These are the activations of a small neural network, seen along a few directions. Each row is one input.
Each table varies a few parts of the input and shows all the possible inputs, shuffled.
A made-up example of a description, with smaller parts first: one of 4 places along a line, together with either a single point or one of 9 places around a ring or (one of 2 separate values, together with one of 8 places around a ring).
Shared parts are said once, and a part with two or three values counts as separate values.
(in the rows, 128 means zero)

Other details of the inputs vary at random and push rows far along two fixed directions, the same in every table; ignore that.

Table:
x1: [148 143 140 124 103 133 142 140 111 101 102 119]
x2: [121 150 129 145 126 120 138 103 125 131  94 137]
x3: [ 35 129 145 122  65  46 104 137 242 179 116 155]
x4: [123  74 107 121 166 157  91 145 119 165 210 133]
x5: [152 146 132 129 122 128 136 118 114 113  95 106]
x6: [145 138 132 130  92 128 130 129 123  99 110 118]
x7: [139 148 114 150 124 132 134 104 110 108 106 134]
x8: [153 143 120 133 112 127 131 120 119 101 103 109]
x9: [139 148 133 127 112 135 139 138 109 101 100 119]
x10: [121  99 110 138 153 154 106 131 112 148 181 140]
x11: [161 137 127 130 103 126 135 122 121 102 107 110]
x12: [146 145 140 127 126 133 140 131 113 109  91 114]
x13: [154 139 147 124 117 131 143 133 114 109  94 115]
x14: [ 19 137 147 134  88  53 120 132 225 190 111 183]
x15: [136 146 134 134 136 135 140 119 107 112  90 132]
x16: [144 145 114 140 121 128 131 108 113 104 102 127]
x17: [119 168 126 106 147 122 191 107 138  43 152 131]
x18: [155 100 133 114 142 138 119 138 124 152 156 107]
x19: [122  80 122 125 189 159 108 145 116 183 195 139]
x20: [123  97 119 120 160 152 112 149 110 154 176 136]
x21: [133  77 116 116 182 149  99 138 122 185 196 124]
Each input here is: either a single point or (one of 4 places along a line, together with one of 5 places around a ring).
Q: Change only the place on the line of 4 in x12. List by row number the other rows that result.
A: x13, x15, x19

Table:
x22: [150  93 133 113 162 152 115 146 113 153 167 113]
x23: [140  97 125 117 176 155 122 139 106 153 171 129]
x24: [110 136 133 132 119 122 129 135 135 134 116 135]
x25: [118 131 133 137 111 120 130 127 137 134 122 139]
x26: [148  89 123 122 147 153 107 142 116 154 182 115]
x27: [168 112 121 126 134 150 123 133 102 127 147 106]
x28: [107 139 128 131 124 120 130 127 133 135 118 137]
x29: [115 135 128 136 117 118 131 118 136 135 123 141]
x30: [119 133 136 126 113 119 123 134 139 135 115 121]
x31: [133 128 142 119 120 111 130 134 144 139 110 120]
x32: [117 131 143 127 128 119 136 133 138 137 111 139]
x33: [114 137 123 141 124 118 129 111 139 134 123 139]
x34: [109 134 117 137 125 117 122 114 141 124 123 141]
x35: [126 133 133 123 111 114 124 136 142 137 114 117]
x36: [107 146 133 104 130 109 164 126 162  87 158 130]
x37: [111 132 121 133 118 118 124 122 136 124 123 144]
x38: [205 167 116 141 108 163 151 110  55  39  65  96]
x39: [122 126 129 127 107 117 117 129 143 124 120 127]
x40: [143 124 112 133 161 159 125 125  93 125 147 120]
x41: [114 129 127 133 112 120 122 131 138 123 121 141]
x42: [113 136 133 131 141 116 135 117 140 137 112 138]
Q: What do these inputs look like to the network?
A: either a single point or (one of 4 places along a line, together with one of 5 places along a line)
Q: Change only the place on the line of 4 in x28. List by row number the other rows that result.
A: x23, x29, x37
Q: Change only the place on the line of 5 in x29. List by row number the other rows that result.
A: x25, x26, x27, x33
